A small network was shown many inputs. Here are its activations along a few directions, one row for each input.
In each table, some parts of the input vary, and every possible input appears once, in random order.
Descriptions start from the smaller parts, as in this example, which fits no table here: one of 8 places around a ring, together with either a single point or (one of 2 separate values, together with one of 4 places along a line) or one of 9 places around a ring.
Shared parts are said once, and a part with two or three values counts as separate values.
In the rows, 100 means zero.

Other details of the inputs vary at random and push rows far along two fixed directions, the same in every table; ignore that.

Table:
x1: 124	97	7	132	133	76	139	86	15	62	66	122	195	50
x2: 83	86	82	103	121	103	55	98	112	136	107	114	105	105
x3: 114	105	135	81	87	99	130	87	106	70	101	91	79	102
x4: 94	106	113	69	82	86	129	117	113	71	116	102	84	116
x5: 84	102	95	108	114	107	59	106	105	142	89	111	98	98
x6: 70	101	95	72	105	102	63	98	117	127	79	122	94	98
x7: 135	90	125	117	97	110	118	90	92	84	118	74	94	115
x8: 61	91	128	115	63	104	152	67	99	88	136	54	122	86
x9: 125	109	132	108	91	98	125	98	96	87	107	80	87	108
x10: 112	115	13	104	119	73	147	80	24	54	46	132	190	49
x11: 82	101	111	84	103	111	69	70	111	126	67	114	84	84
x12: 113	107	110	101	93	87	121	137	105	89	119	86	89	117
x13: 118	108	121	118	87	97	125	114	97	88	111	84	82	109
x14: 93	99	106	95	108	116	64	73	111	130	70	105	91	91
x15: 113	101	108	98	95	100	120	121	112	76	118	88	90	120
x16: 84	94	96	102	105	113	55	90	114	125	82	114	96	95
x17: 92	81	92	126	115	117	46	93	99	132	100	104	99	97
x18: 96	100	113	90	111	117	63	65	110	127	72	107	95	92
x19: 104	102	114	87	89	96	127	118	114	73	114	97	86	115
x20: 111	104	106	87	93	93	119	127	114	76	116	88	89	121
x21: 104	104	29	106	122	49	135	109	36	60	40	135	160	83
x22: 59	103	95	62	98	96	69	88	115	126	83	130	91	95
x23: 116	89	99	108	105	93	113	126	107	81	138	85	95	124
x24: 84	115	91	100	98	119	76	87	104	156	111	110	120	65
x25: 101	105	106	79	87	88	126	118	116	76	121	96	88	120
x26: 108	107	110	95	91	84	124	131	108	88	122	92	91	118
x27: 121	86	102	122	107	103	111	125	98	82	136	79	93	121
x28: 74	95	102	91	99	108	61	87	115	122	78	123	91	89
x29: 78	99	107	90	102	111	67	77	114	125	72	120	86	87
x30: 88	98	101	101	107	116	62	80	113	128	75	111	92	94
x31: 114	105	117	119	86	94	118	124	98	84	118	85	85	109
x32: 131	90	118	123	95	109	118	98	92	87	117	71	88	113
x33: 120	89	99	113	107	96	110	132	103	82	135	80	93	123
x34: 105	105	106	82	90	90	122	121	115	75	119	93	90	122
x35: 69	117	94	72	90	120	81	72	110	139	104	121	112	63
x36: 97	85	97	124	114	120	54	82	98	137	92	102	96	98
x37: 122	110	126	113	89	98	126	106	95	90	106	77	81	107
Each input here is: either a single point or (one of 4 places along a line, together with either a single point or one of 8 places along a line).
Q: Which other rows does x27 become when the place on the line of 8 takes its other values? List them by row number.
A: x2, x7, x17, x23, x32, x33, x36
Q: Which other rows does x14 become when the place on the line of 4 takes its other values? List them by row number.
A: x11, x32, x37

Table:
x38: 110	112	103	79	97	81	128	120	98	78	98	109	99	105
x39: 105	103	99	84	96	85	123	114	102	66	99	108	97	113
x40: 92	99	150	105	80	131	59	110	147	154	163	84	49	113
x41: 131	104	87	107	105	97	111	122	96	75	105	92	100	116
x42: 109	104	110	94	89	93	132	85	92	71	95	99	96	105
x43: 83	86	164	90	75	136	68	89	159	137	142	74	49	114
x44: 125	96	87	104	107	89	110	118	89	75	113	91	97	117
x45: 80	106	165	82	79	129	74	90	167	138	141	81	41	110
x46: 107	105	93	83	92	84	121	110	105	65	96	102	95	115
x47: 80	96	18	120	132	71	105	70	28	93	36	123	193	61
x48: 100	102	142	99	89	138	65	117	163	158	155	83	50	118
x49: 130	91	104	114	99	96	120	98	83	81	108	85	102	100
x50: 79	88	67	104	138	101	25	84	90	156	69	136	115	84
x51: 129	105	103	122	105	104	122	106	93	78	103	86	102	96
x52: 113	115	97	75	94	86	123	117	99	72	93	101	96	112
x53: 108	116	105	86	86	94	133	110	90	78	95	99	95	91
x54: 110	96	111	117	97	93	127	93	82	81	99	80	105	116
x55: 113	99	89	109	98	100	129	100	84	90	137	84	124	90
x56: 100	110	101	98	80	86	128	107	96	72	103	107	99	97
x57: 102	107	102	95	84	92	130	103	95	70	98	100	95	94
x58: 137	98	104	118	97	104	121	102	90	81	100	86	105	99
x59: 75	109	94	81	116	114	49	58	94	152	51	131	107	79
x60: 105	94	100	109	103	77	120	121	92	80	106	91	105	119
x61: 101	101	101	120	88	85	123	115	86	83	108	89	106	108
x62: 100	89	97	98	98	86	121	116	98	67	106	102	101	112
x63: 129	102	93	109	109	98	113	126	94	76	107	97	103	113
x64: 124	108	95	123	92	100	119	120	88	83	112	97	105	98
x65: 134	103	105	119	100	108	123	97	85	81	103	89	103	106
x66: 108	115	96	80	93	86	137	117	99	83	98	105	98	101
x67: 80	94	155	92	91	123	57	116	158	147	148	75	51	136
x68: 103	91	91	94	96	91	116	114	100	62	101	95	98	118
x69: 128	101	94	112	107	92	116	125	95	80	110	99	103	109
x70: 106	119	104	90	82	88	131	114	91	80	100	106	99	94
x71: 62	98	78	82	121	98	38	79	110	145	59	143	109	85
x72: 127	105	96	120	96	106	121	115	88	81	106	90	101	95
x73: 59	88	84	103	123	114	40	62	101	140	55	122	111	74
x74: 111	116	111	89	95	91	134	100	95	75	91	95	96	92
x75: 80	92	76	114	136	112	32	65	88	153	62	122	115	72
x76: 73	92	155	91	74	139	68	101	157	138	148	79	45	111
x77: 106	98	108	119	102	88	126	102	90	78	99	77	104	106
x78: 71	95	89	88	111	108	44	57	104	144	51	129	109	74
x79: 76	102	62	108	124	125	39	67	93	165	79	123	143	62
x80: 54	92	77	104	110	111	36	76	97	144	64	134	114	76
x81: 119	95	87	110	105	89	124	118	89	86	118	96	100	106
x82: 105	91	109	105	92	100	128	88	88	69	99	91	100	108
x83: 59	114	77	74	111	114	54	63	101	161	75	128	131	61
x84: 91	95	94	98	88	101	135	95	94	76	125	86	124	91
x85: 77	95	149	96	85	123	69	113	160	157	151	74	51	128
x86: 111	91	27	125	142	78	94	63	17	86	23	136	165	70
x87: 101	90	97	95	100	92	118	117	97	63	103	100	101	116
x88: 101	105	93	88	91	84	134	110	104	76	102	106	97	104
x89: 120	97	96	116	98	98	120	110	81	81	115	90	98	96
x90: 66	92	70	100	128	100	25	83	99	150	55	119	115	100
x91: 95	109	95	87	84	94	139	91	99	79	120	95	120	88
x92: 118	109	113	85	88	92	132	97	92	78	89	95	99	94
x93: 72	90	147	84	80	131	71	109	167	144	152	84	46	121
x94: 112	113	103	76	98	86	125	121	97	74	95	106	98	109
x95: 123	94	93	106	111	90	112	121	87	76	115	97	100	115
x96: 61	93	78	113	120	108	36	75	89	156	56	117	116	79
x97: 113	92	111	116	94	89	124	98	88	81	96	77	107	108
Q: Describe the family of inputs behind these rows.
A: one of 6 places along a line, together with either a single point or one of 9 places along a line
Q: The inputs of x55 and x83 match in every part but the place on the line of 6. If x86 is changed in the same way as x55 into x83, which row does it become?
A: x59
Q: Which other rows does x88 become when the place on the line of 6 takes its other values? List them by row number.
A: x48, x66, x81, x85, x93
Q: Which other rows does x67 become when the place on the line of 9 takes its other values? List them by row number.
A: x54, x60, x61, x77, x85, x90, x96, x97

Table:
x98: 109	96	72	125	124	104	69	104	82	127	96	109	121	92
x99: 74	107	77	81	104	91	87	98	99	112	79	128	112	85
x100: 97	88	89	120	117	99	72	88	88	110	68	106	106	99
x101: 72	113	79	76	103	86	89	100	100	115	73	125	113	90
x102: 90	88	76	122	117	98	73	99	87	118	88	106	120	95
x103: 109	92	84	121	121	105	70	92	83	115	72	105	107	96
x104: 172	101	99	131	94	75	187	136	62	16	120	70	104	122
x105: 95	94	177	91	74	129	81	109	165	128	162	64	29	138
x106: 149	101	100	96	89	72	191	124	77	3	112	81	104	120
x107: 79	104	89	108	95	113	99	57	83	126	95	99	136	58
x108: 85	104	102	106	95	116	99	46	82	118	74	101	123	62
x109: 82	90	76	106	114	95	76	95	88	116	88	111	119	96
x110: 82	102	72	86	108	98	80	97	99	111	84	124	117	89
x111: 90	102	86	84	108	98	78	87	98	102	64	125	104	93
x112: 156	98	90	132	92	75	187	146	64	20	139	66	116	119
x113: 81	107	92	79	103	92	84	89	98	104	59	129	99	88
x114: 85	116	182	60	63	119	91	116	175	128	145	80	26	130
x115: 94	98	158	77	78	132	85	117	172	132	182	71	46	129
Q: Describe the family of inputs behind these rows.
A: one of 2 separate values, together with either a single point or one of 8 places along a line
Q: The inputs of x100 and x102 match in every part but the choice among 2 separate values. If x108 is changed in the same way as x100 into x102, which row does it become?
A: x107
Q: Which other rows does x110 become when the choice among 2 separate values takes its other values? List them by row number.
A: x111

Table:
x116: 97	98	95	102	101	95	101	110	97	96	102	101	100	105
x117: 100	104	101	95	98	100	108	96	99	97	100	99	103	95
x118: 93	101	99	95	97	93	104	106	100	94	96	104	98	103
x119: 103	103	101	97	96	100	106	100	98	96	97	103	99	95
x120: 107	105	102	95	100	96	103	101	99	96	94	104	97	102
x121: 102	100	96	102	101	102	103	101	98	98	105	96	108	99
x122: 91	100	99	100	107	112	70	88	105	131	101	106	102	92
x123: 106	101	98	102	101	102	104	100	95	100	106	97	106	96
x124: 107	100	96	101	104	98	99	107	100	96	98	99	101	106
x125: 102	104	101	95	97	100	109	97	98	98	99	101	102	95
x126: 104	99	95	105	100	101	101	104	99	96	103	99	103	100
x127: 95	101	99	93	98	91	104	106	100	95	95	103	98	106
x128: 108	100	98	103	103	101	101	106	96	98	101	101	99	100
x129: 103	100	95	103	100	102	104	101	99	98	104	97	106	100
x130: 90	101	99	93	95	94	108	100	99	96	101	100	104	99
x131: 96	98	94	104	98	96	102	108	98	97	105	100	103	101
x132: 106	97	170	89	72	123	103	113	157	108	161	63	38	135
x133: 99	97	96	105	100	97	102	105	99	96	105	100	103	100
x134: 104	100	107	124	98	98	104	100	88	106	96	87	102	99
x135: 103	104	101	97	99	99	104	102	100	94	94	103	97	99
x136: 104	101	97	103	102	101	104	100	97	99	106	96	106	97
x137: 105	100	96	104	102	100	100	107	99	96	100	100	101	104
x138: 94	101	99	96	97	96	108	98	101	96	100	101	103	99
x139: 98	103	99	95	96	100	107	97	101	96	98	100	104	98
x140: 101	104	99	96	98	100	108	97	100	97	99	100	102	95
x141: 92	101	98	96	94	94	105	104	100	94	99	103	100	99
x142: 98	95	104	99	99	101	105	89	97	92	98	96	102	100
x143: 100	102	99	97	96	100	105	100	101	93	97	101	101	98
x144: 94	98	95	101	99	96	104	104	97	99	108	97	107	101
x145: 105	101	95	104	102	101	105	101	98	100	105	97	104	97
x146: 99	98	95	100	103	92	100	110	98	97	101	100	100	108
x147: 93	101	100	95	97	96	108	98	100	95	101	100	105	98
x148: 105	105	102	97	98	99	104	101	98	95	96	105	97	99
x149: 91	101	98	94	95	95	108	101	100	96	100	101	103	100
x150: 99	95	103	100	98	101	106	90	98	92	97	97	101	100
x151: 87	90	101	104	109	113	68	82	106	126	97	101	101	96
x152: 100	95	103	102	98	100	103	93	98	90	95	98	98	100
x153: 102	97	97	102	105	94	100	108	99	96	100	100	101	107
x154: 95	98	94	102	99	96	105	105	98	99	107	99	105	102
x155: 109	101	97	102	105	97	100	106	98	98	99	99	99	104
x156: 104	91	99	110	102	102	99	97	96	93	101	95	101	102
x157: 92	100	98	101	107	112	71	89	106	132	100	107	100	93
x158: 93	99	98	103	106	111	69	92	106	130	98	109	98	92
x159: 100	97	97	104	103	97	101	107	99	96	102	101	101	104
x160: 109	101	98	105	103	100	100	105	95	98	102	102	99	101
x161: 102	103	100	94	100	96	103	103	102	93	92	101	98	104
x162: 106	101	97	103	101	102	105	101	96	101	105	98	104	97
x163: 110	100	98	101	105	98	100	106	97	99	99	100	99	103
x164: 92	99	98	101	109	111	68	95	108	128	94	108	96	96
x165: 101	95	104	101	100	100	102	95	98	90	92	99	96	104
x166: 98	103	100	94	96	100	107	97	100	95	99	99	105	97
x167: 104	104	102	96	99	99	105	102	98	95	95	104	97	98
x168: 104	104	101	98	96	100	105	98	98	96	98	104	99	95
x169: 102	104	100	98	97	100	105	100	100	95	97	102	99	95
x170: 103	92	99	108	102	102	102	94	96	95	103	94	103	102
x171: 100	103	111	116	95	97	107	96	90	103	91	90	100	97
x172: 96	100	99	99	110	108	67	94	107	129	93	109	96	99
x173: 104	104	101	94	101	96	104	102	100	95	93	102	97	102
x174: 101	103	100	96	98	99	104	102	101	93	94	102	98	101
x175: 96	101	101	96	99	95	105	103	101	93	96	104	98	102
x176: 97	97	96	103	101	98	104	102	98	98	107	97	107	100
x177: 107	100	97	105	101	101	102	104	96	99	104	100	102	97
x178: 98	100	101	94	100	93	104	103	102	94	94	103	98	105
x179: 101	104	102	94	97	100	108	96	97	98	100	100	103	94
x180: 106	100	96	106	101	101	102	104	98	98	103	99	102	97
x181: 80	99	100	94	102	106	73	90	111	124	92	111	97	93
x182: 102	105	102	95	97	100	107	95	97	98	101	101	103	95
x183: 106	104	102	94	101	96	104	102	99	96	93	103	97	101
x184: 98	98	95	103	101	98	105	102	99	98	106	99	106	101
x185: 107	92	100	106	106	98	98	99	97	93	97	96	98	109
x186: 90	90	100	105	110	112	65	88	106	124	91	105	95	100
x187: 103	105	101	96	97	100	108	95	98	98	100	102	102	96
Q: Describe the family of inputs behind these rows.
A: one of 2 separate values, together with either a single point or (one of 5 places along a line, together with either a single point or one of 6 places along a line)
Q: A walk changes only the place on the line of 5. It starts at x173 and steps to x135. List the rest of the walk in order.
A: x169, x140, x117
Q: Which other rows does x183 become when the place on the line of 6 takes its other values? List them by row number.
A: x120, x127, x161, x173, x178
Q: Which other rows does x136 become when the choice among 2 separate values takes its other values? List them by row number.
A: x117
Q: A walk changes only the place on the line of 5. It starts at x144 and steps to x154. List the rest of the walk in order.
A: x131, x116, x146
Q: Which other rows does x128 become when the choice among 2 separate values takes its other values? List them by row number.
A: x167
